A small network was shown many inputs. Here are its activations along a few directions, one row for each input.
In each table, some parts of the input vary, and every possible input appears once, in random order.
A made-up example of a description, with smaller parts first: one of 6 places along a line, together with either a single point or one of 11 places along a line or (one of 2 separate values, together with one of 8 places around a ring).
Shared parts are said once, and a part with two or three values counts as separate values.
In the rows, zero is written as 128.

Other details of the inputs vary at random and push rows far along two fixed directions, the same in every table; ignore that.

Rows:
row 1: [ 87 113 173  95  58 125 151 114 163 139  62 138 100 193]
row 2: [134 130 118 116  98 111 128 152 123 102 145 149 104 140]
row 3: [158 144 112 100  68 104 135 188 181  94  85 153  94 164]
row 4: [117 117 101 156 201 138 115  88  89 143 182 123 158 104]
row 5: [165 136  89 147 182 135 110 173  89 100 211 121 141  47]
row 6: [119 133 158 109 120 121 136 124 152 152 119 123 138 162]
row 7: [161 126  98 137 140 135 119 160 119  97 140 133 115  86]
row 8: [120 132 137 119 112 124 129 115 146 135 107 128 132 175]
row 9: [ 76 119 160 146 159 136 135  56 135 176 106 117 153 136]
row 10: [125 114 122 158 182 156 119  87  94 140 152 112 144  51]
row 11: [104 120 132 140 141 141 132  72 139 154 111 128 139 111]
row 12: [ 75  90 174 148 133 163 147  64  95 161 108 103 133 123]
row 13: [166 155 130  89  67 105 132 200 155  94 104 133 111 178]
row 14: [167 147 127  97  67 108 137 197 158  91  93 132 107 169]
row 15: [102 115 136 150 143 152 128  82 134 158 106 135 131 114]
row 16: [173 138  96 116 106 119 123 191 145  83 124 143 100 111]
row 17: [125 134 156 114 120 118 142 136 117 146 112 114 148 173]
row 18: [114 119 150 144 148 146 128  93 101 148 122 105 154 137]
row 19: [107 121 156 131 155 138 130  95 125 163 138 112 153 133]
row 20: [166 155 140  89  63 110 140 199 156 101  88 129 107 133]
row 21: [124 120 126 137 128 130 127 122  97 118 158 133 118 117]
row 22: [ 92 113 180  94  58 130 154 119 155 139  63 130 102 189]
row 23: [169 146 101 115 101 126 120 194 145  92 125 149  97  99]
row 24: [113 129 134 130 104 135 135 114 160 144  87 146 119 143]
row 25: [129 138 135 134 149 129 125 137 118 127 138 117 135  96]
row 26: [ 83 113 169  97  56 123 150 112 166 138  61 144 102 196]
row 27: [138 137 124 130 148 119 116 132 110 139 157 114 140 121]
row 28: [113 122 160 123  97 126 141 119 113 133 119 128 119 157]
row 29: [152 146 144  93  49 101 144 194 136  95 112 141  96 171]
row 30: [113 122 120 160 195 144 118  93  98 139 165 114 147  66]
row 31: [116 137 173  91  67 119 150 116 179 151  50 128 120 180]
row 32: [161 134  57 151 177 138 104 145 110  92 192 140 120  25]
row 33: [167 141  80 151 182 123 102 168  77 105 210 115 140  56]
row 34: [123 133 146 109 122 114 136 127 130 145 115 122 142 179]
row 35: [151 144 134 106 116 115 129 173 143 120 143 128 129 134]
row 36: [108 113 144 145 144 153 127  86 126 157 106 127 131 110]
row 37: [125 117 116 113  97 128 131 153 131  99 130 141  93 118]
row 38: [ 90 109 157 145 154 147 130  52 118 169 113 110 157 159]
row 39: [ 81 113 159 141 159 137 134  57 140 185 124 119 160 153]
row 40: [131 113  51 160 167 142 104 143  95  73 206 157 104  37]
row 41: [ 85 101 147 158 151 149 136  47 136 168  91 126 144 143]
row 42: [183 170  69 108 114  95 115 231 154  62 165 153  95  89]
row 43: [149 131  71 147 139 124 119 147 135  91 155 147 122 111]
row 44: [119 139 167 118 116 122 140 134 133 141  98 113 136 138]
row 45: [103 121 149 133 158 135 129  89 134 164 139 118 151 137]
row 46: [ 94 110 164 144 153 150 131  59 110 168 111 104 158 154]
row 47: [109 121 163 134 154 140 133 100 117 162 136 106 157 129]
row 48: [148 135  97 126 108 117 127 155 152  99 123 143 116 145]
row 49: [120 126 143 124 107 137 133 118 153 145  87 138 117 139]
row 50: [131 130 115 118  97 109 128 150 127 101 144 154 104 143]
row 51: [168 151  93 101 118  97 125 193 136  94 154 142 118 147]
row 52: [125 138 152 110 115 109 127 123 136 156 117 114 138 169]
row 53: [114 118 111 140 129 122 121 112 110 116 160 150 118 122]
row 54: [120 122 107 157 193 132 106  84  95 153 184 114 153  94]
row 55: [ 97 106 148 143 136 137 131  79  98 146 141 127 130 133]
row 56: [ 97 101 161 151 151 152 136  57 114 164 101 104 154 146]
row 57: [123 109 126 170 180 167 118  98  85 142 146 115 142  52]
row 58: [112 118 146 134 143 145 132  80 128 155 110 117 139 105]
row 59: [137 124 129 141 137 149 123 134 116 129 123 127 124  88]
row 60: [155 134 110 120 110 122 126 159 140 101 121 132 116 138]
row 61: [119 137 173  94  70 115 143 128 165 144  66 124 128 218]
row 62: [158 163 117  83  71  81 125 192 173 114 117 142 109 187]
row 63: [157 141  50 155 187 114  93 149 103 106 220 137 133  66]
row 64: [159 142  76 150 187 131 107 163  96  91 199 126 128  33]
row 65: [174 151 110 107  99 119 127 195 138  90 127 133 108  91]
row 66: [122 106  97 171 190 151 114  81 101 129 163 123 145  87]
row 67: [ 99  98 171 154 149 155 139  65 108 167  88 103 151 127]
row 68: [156 133 103 136 135 141 116 163 120 107 140 138 113  73]
row 69: [153 157 125  83  75  94 134 196 185 110 119 146 111 176]
row 70: [143 146 103 109 120 101 127 162 141 113 141 143 129 163]
row 71: [165 158 132  81  76  92 140 207 148 104 111 135 120 188]
row 72: [ 98 103 166 154 149 153 137  66 105 163  99 100 158 141]
row 73: [119 126 171 101  73 122 148 124 175 143  45 131 114 197]
row 74: [152 144 119 105 120 108 130 169 125 114 139 130 131 154]
row 75: [113 110 134 148 149 143 128  82 123 143 117 118 142 137]
row 76: [152 163 130  87  76  94 135 196 175 102 100 141 103 155]
row 77: [ 93 116 163 137 156 129 126  58 117 188 123 103 159 156]
row 78: [ 81 111 144 153 152 142 130  46 128 169 113 121 158 166]
row 79: [170 138  76 108  91 121 122 224 125  52 167 149  75  82]
row 80: [120 136 180  90  67 120 150 122 171 151  51 122 122 176]
row 81: [127 103 116 169 187 159 118  93  88 133 148 114 143  65]
row 82: [158 132  48 160 186 133  98 147 101  85 209 140 129  65]
row 83: [159 145 107 128 144 112 112 167 107 118 171 118 134 106]
row 84: [110 107 135 148 150 145 130  81 129 147 106 125 133 124]
row 85: [116 110 127 135 126 148 133 129 103 112 141 123 109  97]
row 86: [ 81 112 145 143 164 129 136  53 121 180 122 122 165 175]
row 87: [151 147 120 133 143 123 124 174 110 104 151 119 131  79]
row 88: [130 127  83 141 124 113 116 141 113  92 177 163 111 108]
Description of these inputs: one of 8 places along a line, together with either one of 2 separate values or one of 9 places around a ring.
- The inputs of row 83 and row 33 match in every part but the place on the line of 8. If row 47 is changed in the same way as row 83 into row 33, which row does it become? => row 5
- The inputs of row 75 and row 48 match in every part but the place on the line of 8. If row 77 is changed in the same way as row 75 into row 48, which row does it become? => row 62
- Which other rows agree with row 78 in the place on the line of 8? List them by row number. => row 9, row 11, row 24, row 39, row 40, row 41, row 43, row 63, row 86, row 88
- Which other rows does row 79 become when the choice among 2 separate values takes its other values? List them by row number. => row 21
- Start at row 76 and move only the place on the ring of 9, one step at a time. The first step leads to row 45. Which rows follow, in order? => row 54, row 4, row 8, row 66, row 84, row 49, row 31

Rows:
row 89: [162 124  64 161 188 145  93 138  82 104 228 132 123  22]
row 90: [124 125 145 126 109 124 126  98 122 150 109 123 131 157]
row 91: [ 99 118 145 114 126 129 136 107 146 144 128 127 133 162]
row 92: [135 147 140 110  94 100 130 154 125 124 129 134 118 143]
row 93: [ 99  97 144 162 143 159 133  66 100 144  99 121 136 120]
row 94: [100 124 167 140 171 138 136  91 109 169 125  97 165 124]
row 95: [109 120 144 117 105 120 137 100 148 144  98 127 135 206]
row 96: [ 94 121 149 114 128 124 139 110 140 146 130 129 133 166]
row 97: [ 96 114 161 136 144 144 127  70 113 172 136 112 142 112]
row 98: [150 160 103 113  97  98 117 156 168 119 121 158 105 116]
row 99: [162 164 105 113 121 105 123 171 175 118 108 140 127 122]
row 100: [ 77 110 148 140 164 132 135  77 112 158 146 120 151 144]
row 101: [135 125 122 119 106 138 135 166 133  95 123 138  97  92]
row 102: [134 142 110 112 116 100 131 170 135 101 151 142 120 156]
row 103: [130 100 106 154 153 167 121 116 110 110 147 129 113  60]
row 104: [174 162 109  97  70  86 124 206 135  88 133 150 100 147]
row 105: [130 125 157 119 134 140 133 117 142 157 105 105 147 148]
row 106: [128 134 115 125  96 126 132 137 172 112  79 155  98 112]
row 107: [178 169 118  94  90  90 131 228 149  87 124 132 118 146]
row 108: [151 132  94 151 152 125 106 126  86 115 176 132 131  90]
row 109: [170 133 100 107  70 128 130 199 153  73 105 150  84 125]
row 110: [102 123 140 130 127 117 137 102 126 143 121 129 142 183]
row 111: [114 111 118 152 157 151 129 123  97 110 150 128 118  59]
row 112: [106 115 138 119 126 133 132 104 147 145 127 130 131 169]
row 113: [105 116 167 125  86 133 150 110 136 135  63 129 118 167]
row 114: [147 135 128 112  93 119 122 140 135 129 122 135 116 147]
row 115: [143 107  87 160 152 156 115 124  98  94 146 133 114  69]
row 116: [160 142 128 115 116 119 128 155 141 123 106 116 136 158]
row 117: [126 136 158 128 134 120 136 119 124 151 101 109 154 163]
row 118: [ 89 119 165 139 147 132 130  75 100 170 139 114 145 117]
row 119: [120 113 149 146 167 151 127  78 115 169 117 100 164 134]
row 120: [139 133 119 139 182 140 121 139 106 131 169 108 149  78]
row 121: [150 132  73 156 191 136  99 145  75 104 233 130 125  16]
row 122: [101 114 162 130 105 137 147 111 125 132  83 127 119 138]
row 123: [127 135  67 151 175 121 108 119 142 114 173 155 130  90]
row 124: [142 126 123 111  91 138 136 172 148  92 112 138  94 100]
row 125: [132 133 151 132 133 126 131 113 124 150  99 109 154 165]
row 126: [161 150  92 106  90  95 125 192 147  83 138 151 109 176]
row 127: [122 135 179  99 108 129 145 129 159 158  84 105 144 168]
row 128: [ 96 101 131 147 160 146 126  64 118 158 137 122 149 154]
- What do these inputs look like to the network? => one of 4 separate values, together with either a single point or one of 9 places around a ring
- The inputs of row 102 and row 107 match in every part but the choice among 4 separate values. If row 95 is changed in the same way as row 102 into row 107, which row does it become? => row 116
- Which other rows does row 93 become when the choice among 4 separate values takes its other values? List them by row number. => row 108, row 125, row 126
- Which other rows does row 97 become when the choice among 4 separate values takes its other values? List them by row number. => row 91, row 124, row 127

Rows:
row 129: [104 101 121 161 172 162 125  80 105 137 143 123 134  76]
row 130: [116 118 133 131 118 140 133 117 133 128 109 131 118 119]
row 131: [115 134 148 117 131 116 133 120 124 147 133 118 137 132]
row 132: [105 113 122 146 156 127 126  90 110 141 142 124 147 150]
row 133: [163 142  97 105  89 121 129 205 156  72 127 152  89 111]
row 134: [116 112 123 162 183 146 119 102  76 130 177 113 148  88]
row 135: [131 144 128 105 100 102 131 149 159 130 119 145 124 185]
row 136: [147 158 103 104 102  95 125 168 161 111 139 146 123 160]
row 137: [ 91 119 173 113 102 119 143  75 151 173  84 122 143 222]
row 138: [ 92 116 180 104  78 136 154 107 170 150  52 126 118 184]
row 139: [113 107 117 168 169 153 116  73  87 140 147 126 134  71]
row 140: [167 143  90 118  99 118 120 189 135  78 138 151  91  97]
row 141: [147 137  88 158 201 137 105 127 100 128 185 112 150  53]
row 142: [151 145 116 113 124 115 123 177 120 106 161 134 122 113]
row 143: [ 97 104 153 153 172 149 125  65  86 164 153 103 155 114]
row 144: [124 119 127 136 121 138 130 121 129 123 118 134 116 111]
row 145: [155 136 120 129 135 125 129 154 121 112 130 120 136 127]
row 146: [102 128 192 113 114 130 144  90 152 186  63 108 153 191]
row 147: [190 152  91 110 115 112 114 206 135  85 150 131 118 112]
row 148: [135 132 137 114  79 119 135 145 147 118  91 141 104 144]
- What do these inputs look like to the network? => either one of 8 places along a line or (one of 3 separate values, together with one of 4 places along a line)
